Each row below holds a small network's activations on one input, seen along a few directions.
In each table, some parts of the input vary, and every possible input appears once, in random order.
Descriptions start from the smaller parts, as in this example, which fits no table here: one of 5 places around a ring, together with either a single point or one of 9 places along a line or (one of 3 separate values, together with one of 6 places along a line).
Shared parts are said once, and a part with two or three values counts as separate values.

A family of inputs:
row 1: [-22 -74  14  30 -17  53  13 -15 -66 -70  22]
row 2: [-50  41  12  12 -22 -43  24 -12  -6   6 -27]
row 3: [-36  35   9   2 -22 -50  29  -3   3   9 -26]
row 4: [ 18  33   3  10  23 -27  18  11   2  43  15]
row 5: [ 64   0 -18 -12  56  14 -17  31  -1  26  29]
row 6: [-24   8   9  -2 -40 -37 -25 -12  26 -21 -22]
row 7: [28 10 -7 -9 29 24  9  7 15 45  7]
row 8: [ 47 -40 -28 -11  -4  -2 -69   6  10 -29  25]
row 9: [-11 -38  11  26  42  66  69  11 -72 -13  32]
row 10: [ -8 -20   2 -15 -29  12 -37 -14  37 -20 -39]
row 11: [-26 -20  17  40  39  13  81  14 -84 -10  42]
row 12: [-34 -10   4  -7 -38  29 -23 -35  15 -24 -50]
row 13: [-12  48   8   0  17 -18  31  16  19  31 -14]
row 14: [-24  43   9  -5  13 -16  49  10   4  36 -28]
row 15: [-54   9   7   3 -45 -26  -8 -23   5 -18 -34]
row 16: [ 29 -17 -17   1 -15 -54 -58  15  -3 -24  42]
row 17: [  3  -4   0   8 -38 -42 -35 -15  11 -12  11]
row 18: [ -9 -70  14  14  22  85  34  -3 -66 -38  20]
row 19: [ 33 -17  -9 -14   2  47 -27 -10  26  13  -2]
row 20: [ 33 -29 -11 -14 -15   1 -56  -9  24 -23  10]
row 21: [ 46  16  -8 -11  39  18  -1  16  15  29  20]
row 22: [-21  26   7 -12  23  44  32 -10   8  33 -43]
row 23: [-43 -53  17  43 -28  -1  26  -7 -76 -64  42]
row 24: [ -6  -1   1 -26 -11  61   2 -14  27   3 -46]
row 25: [ 46  26 -17   5  44 -35  -3  38 -12  24  45]
row 26: [  6 -12   2 -26   5  48 -15  -3  39   9 -41]
row 27: [ 46 -15 -12 -21  13  38 -35   3  25   1  11]
row 28: [-23  -5  -1 -20  -4  63   1 -22  20   7 -49]
row 29: [-22 -13  -2 -15 -43  23 -18 -24  26 -23 -45]
row 30: [ 14  23  -7   7  -2 -70  -6  13   3   6  35]
row 31: [  4  23   2  15 -12 -60  -1  -2   1  16  18]
row 32: [-11  26   2 -21  16  38  38   3  17  34 -37]
row 33: [-38  45  10   3  16 -12  46   0  -4  37 -31]
row 34: [ 62 -28 -25 -21  28  36 -50  16  11  -4  24]
row 35: [ 17  -2  -4   1 -27 -50 -43  -4  11 -24  24]
row 36: [ 20 -31  -8  -7 -26  10 -48 -20  24 -10  -3]
row 37: [ 31  15 -17   9  11 -69 -24  24 -12  -2  50]
row 38: [-26  39  10   8 -17 -53  10   3  18   3 -11]
row 39: [ 27  31  -8   1  34 -36  14  20   5  33  32]
row 40: [-41 -25  15  50  -1 -19  61   6 -85 -39  49]
row 41: [-42   9   7  -4 -52 -30  -5 -17  14 -18 -27]
row 42: [  7  18   5 -17  31  28  18  10  29  37 -32]
The inputs of row 19 and row 4 match in every part but one. If row 24 is changed in the same way as row 19 into row 4, which row does it become? -> row 14
The inputs of row 41 and row 3 match in every part but one. If row 16 is changed in the same way as row 41 into row 3, which row does it become? -> row 37
What is each input in this table made of? -> one of 6 places around a ring, together with either a single point or one of 6 places along a line
Which other rows does row 29 become when the place on the line of 6 takes its other values? List them by row number. -> row 8, row 10, row 12, row 20, row 36
Which other rows does row 27 become when the place on the ring of 6 takes its other values? List them by row number. -> row 20, row 21, row 30, row 35, row 39
Which other rows does row 32 become when the place on the line of 6 takes its other values? List them by row number. -> row 5, row 7, row 21, row 22, row 42

A family of inputs:
row 43: [-39  45  -9   3  -7 -70   1  16 -10  11  -9]
row 44: [-20  41  17  -9 -11 -17  24  -9  39  42 -58]
row 45: [ 32 -37  -1   5   6   5 -21  16  -5 -24  32]
row 46: [-23  -2  11  22 -10   5  40 -31 -26   1  13]
row 47: [ 32  15  -7 -32  -3   2 -35  -7  71  28 -33]
row 48: [-34 -14  12  15   6  16  34   9 -45 -20 -21]
row 49: [ 35 -22  -2   5 -11  26 -23 -23  -2 -14  36]
row 50: [ 28  17 -24 -22  -3 -16 -49  -8  20  23  -9]
row 51: [ 31  12 -15  -5 -31 -42 -46   0  40  10   9]
row 52: [ 65  10 -15  -9  46  14  -5  35   5  29  26]
row 53: [-38  50   1  -3  -4 -24  10  -5   1  30 -20]
row 54: [-50  -5   2  13   1  32  28 -10 -26  -4  -1]
row 55: [ 35 -46  -3   5   1   1 -22   2  -1 -11  41]
row 56: [ 32 -32   0  14 -11  17 -31  -3   1  -7  42]
row 57: [ 24  21 -32 -18  -6 -56 -58  13  14  -4   9]
row 58: [-29  46  11  -4  12 -20  20  -7  28  47 -31]
row 59: [-27  -5  19  14   9  -2  38  21 -41 -25  -1]
row 60: [ 27 -35   3   2  17  10 -28  22  -9 -39  19]
row 61: [  8  43   5   3  44   0  60  30 -21  36  11]
row 62: [-36  41  11 -21 -29 -22  27  -6  54   9 -65]
row 63: [ 29 -28 -17   4 -12  38 -29 -21 -10  -7  10]
row 64: [-15 -14  19  25  -5 -14  47  -6 -29  -6  20]
row 65: [-35  -9  13  16  15   8  38  14 -36 -26  -7]
row 66: [-25   2  23  40  -4   0  36 -18 -17  -5  25]
row 67: [ 17 -37 -14 -10   7  38 -26  -9 -15 -25   1]
row 68: [-29  43  12  13 -34 -52  12   0  17  18  -7]
row 69: [-29  -2   4  19 -11  24  36 -24 -33   4  -7]
row 70: [ 27 -35   7  -8  18  22 -32  18 -15 -38  11]
row 71: [ 15 -28 -16 -23   1  43 -25 -13  -7 -16  15]
row 72: [ 21  17  -9 -42 -29  -8 -36  -5  78  -1 -46]
row 73: [-29 -17  19  21   0 -11  41  18 -33  -7  13]
row 74: [-44 -10  -2   8   9  24  38 -12 -29 -20 -14]
row 75: [ 16 -41 -13 -10  14  37 -26   8 -12 -32   6]
row 76: [ 29  16 -11 -31  15  -6 -41  -5  52  40 -12]
The inputs of row 49 and row 46 match in every part but one. If row 60 is changed in the same way as row 49 into row 46, which row does it become? -> row 59
What is each input in this table made of? -> one of 2 separate values, together with either a single point or one of 6 places along a line or one of 10 places around a ring
Which other rows does row 70 become when the choice among 2 separate values takes its other values? List them by row number. -> row 65

A family of inputs:
row 77: [ 16 -21 -15  21  16  -8  11  14 -54 -23  50]
row 78: [ 17  29  -6   2 -17 -69 -22   8  20  19  11]
row 79: [-39  25   9 -17 -19  11  14 -14  19  -1 -56]
row 80: [ 10  14 -11 -33 -38  -1 -53 -19  75  16 -32]
row 81: [ 71 -17 -25 -37  17  67 -58  -2  54  21 -14]
row 82: [-11 -45   0   7  -5  54 -11 -12 -26 -34  -5]
row 83: [-52  27  23 -11  -9  16  46  -9  10   9 -59]
row 84: [ 58 -43 -16   3  35  -8 -32  37 -33 -30  55]
row 85: [  7  36  -9 -44 -18   5 -48 -17  85  36 -44]
row 86: [ -6  48  -6  -2   7 -57   5  22   3  17  -2]
row 87: [ 90   9 -26 -17  46  10 -49  33  33  32  46]
row 88: [-29 -56   9  22 -14  55  15 -25 -38 -37   3]
row 89: [-21  46   7   4   9 -52  24  16 -10  17   2]
row 90: [-28  28   1 -21 -17   5  -8  -8  27   0 -59]
row 91: [-43 -50  26  29 -10  59  40 -29 -52 -35   1]
row 92: [-24 -20  15  47  30  13  70   1 -79  -2  52]
row 93: [ 35  57 -16 -22   5 -57 -35   8  58  52   8]
row 94: [ 37  32 -15 -14 -15 -64 -39   8  45  36  21]
row 95: [-38  51  17  20  17 -42  84  18 -25  24  -7]
row 96: [-12   6  -2 -15 -39  -8 -37 -22  44   7 -42]
row 97: [ 11   4  -8 -24 -38  -2 -47 -22  62   7 -44]
row 98: [ 28  26 -12  -2  -5 -65 -36   7  38  23  16]
row 99: [ 37 -38  -5  13  25 -12 -19  12 -40 -33  56]
row 100: [-50 -44  22  18   3  72  59 -25 -53 -14  -3]
row 101: [ 14 -55  -5  -3  -5  49 -35 -10 -14 -55   1]
row 102: [-60  29  20   2  -9  20  70  -7   0  10 -63]
row 103: [-34  48  18  13  21 -45  59  15 -17  26   0]
row 104: [ 31 -65 -11 -21  10  59 -48   8   0 -46   0]
row 105: [ -2 -32   6  38   9  -5  29   8 -61 -25  58]
row 106: [-12 -28  16  43   6  -1  52   4 -74 -16  50]
What is each input in this table made of? -> one of 2 separate values, together with either a single point or one of 6 places along a line or one of 8 places along a line
The inputs of row 83 and row 103 match in every part but the choice among 2 separate values. If row 101 is changed in the same way as row 83 into row 103, which row does it become? -> row 99
Start at row 104 and move only the place on the line of 6, one step at a time. The first step leads to row 101. Which rows follow, in order? -> row 82, row 88, row 91, row 100

A family of inputs:
row 107: [-62 -11  24  35   5  57  79 -27 -44   1 -12]
row 108: [ -4  60   7 -26 -20 -32 -17  -5  47  29 -45]
row 109: [-23  51 -14 -30 -21 -28 -32  -1  75  42 -53]
row 110: [ 45  -3  -7 -22  -2   2 -56   4  34   9  17]
row 111: [ 46 -10 -36 -37 -11  -3 -76  -9  73  11 -26]
row 112: [-13 -57  13  20 -29  42   2 -19 -69 -56  41]
row 113: [-79 -14  11  49 -30  15  49 -14 -63 -20  -7]
row 114: [ -4  35   0  14  13 -49  42  13 -18  16   3]
row 115: [-80 -24  32  41 -23 -26  37   1 -62 -26  -2]
row 116: [ 40 -24 -13   2  25 -15   0  19 -39  -3  66]
row 117: [ 46 -12   1   4  23  -6 -23  21 -27  -2  52]
row 118: [ 42   1 -20 -36 -16   9 -95  -8  96  18 -33]
row 119: [-12  56   4 -45 -22 -29 -48 -28  88  42 -64]
row 120: [  5 -51  12  12   5  85  30 -24 -58 -40  23]
row 121: [ -9  43   6  16  14 -40  27   9   8  18  -1]
row 122: [-12  50  -7  -7   0 -39  17   7  23  16 -12]
row 123: [ 51 -11  -4   2  15  -7 -17   8   9  -4  41]
row 124: [-15  34  -2  27  24 -47  53  23 -29  12  20]
row 125: [ 35  -8 -36 -25   4  -4 -68   2  58   4  -9]
row 126: [ -4  46  -6 -13  -5 -42   1  -1  36  20 -38]
row 127: [-15 -84  13  25 -17   2   3  -7 -57 -59  39]
row 128: [ 23 -56   8   5  40  94  48   6 -47 -35   3]
row 129: [ 39 -12 -19 -16   2  -5 -43  15  14  10  25]
row 130: [-41   2  34   4  25  66  88  14 -48  -3 -28]
What is each input in this table made of? -> one of 2 separate values, together with either one of 4 places along a line or one of 8 places along a line
The inputs of row 126 and row 110 match in every part but the choice among 2 separate values. If row 114 is changed in the same way as row 126 into row 110, which row does it become? -> row 117

A family of inputs:
row 131: [ 32  35  -3  14  34 -35 -15 -15  23  63  22]
row 132: [ 26 -34  20 -12  46  49  30  30  -3  11   3]
row 133: [ 50   8  11 -28  44  -9 -13  18  52  26 -25]
row 134: [  8 -82   4  -1 -15  35 -13  18  -2 -36  11]
row 135: [-37  47 -14 -28  -1   3 -36 -10  32  -1 -69]
row 136: [ 40  39  -8  13  28 -16   1   7  53  28  19]
row 137: [-21  40   6 -11 -35 -23  21 -22  59  14 -12]
row 138: [-20 -39  21 -13 -26  41  51  -7  -4  -9 -51]
row 139: [-24 -15   8  15   4 -77   1  49 -56 -61  34]
row 140: [ 28  40 -33 -37  46   1 -34  27  21  23 -26]
row 141: [ 22 -27  10  29 -25  23  -1 -22 -18 -49  46]
row 142: [-50  -4  25  31 -16  19  34 -49 -33  22   2]
row 143: [  8  -1 -15 -25  50  62   3  19 -41   5  -2]
row 144: [ 23   2 -17  21 -47 -46 -54 -20   7  23  27]
row 145: [  0 -37   7  47 -18  11 -25 -36 -44 -10  51]
row 146: [ 27   7  21  14  39  39  42  -8 -11   0  44]
row 147: [-50  -5  -4 -29  -6  55  17 -14 -35 -13 -49]
row 148: [ 48 -29 -14 -19 -36 -26 -46   9  40 -13 -23]
row 149: [-15 -42 -18 -18   6  50 -45   3 -32 -48  13]
row 150: [-10  10  14 -28 -39  -7   1   4  47  20 -66]
row 151: [ 11 -10   4  15  41  21  34 -23 -31  43  52]
row 152: [ 12   0 -43 -26 -17 -13 -81  15  13 -19 -19]
row 153: [ 37   5 -23  11 -49 -34 -31  -4  40 -15  27]
row 154: [-40  35   6   4 -33 -33  -2 -36  32  50  -7]
row 155: [ -2  27   6  24  67 -62  42  50 -52 -21  14]
row 156: [-29   7  17  15 -46  37  61 -21 -16  -3   1]
row 157: [-75  23  12  20   4 -63  56  39 -42 -33 -17]
What is each input in this table made of? -> one of 3 separate values, together with either a single point or (one of 2 separate values, together with one of 4 places along a line)
The inputs of row 142 and row 151 match in every part but the choice among 3 separate values. If row 138 is changed in the same way as row 142 into row 151, which row does it become? -> row 132
Which other rows agree with row 149 in the choice among 3 separate values? List them by row number. -> row 134, row 139, row 141, row 144, row 145, row 148, row 152, row 153
Which other rows does row 143 become when the choice among 3 separate values takes its other values? List them by row number. -> row 147, row 149
Which other rows does row 135 become when the place on the line of 4 takes its other values? List them by row number. -> row 137, row 150, row 154
Which other rows does row 137 become when the choice among 2 separate values takes its other values? List them by row number. -> row 156
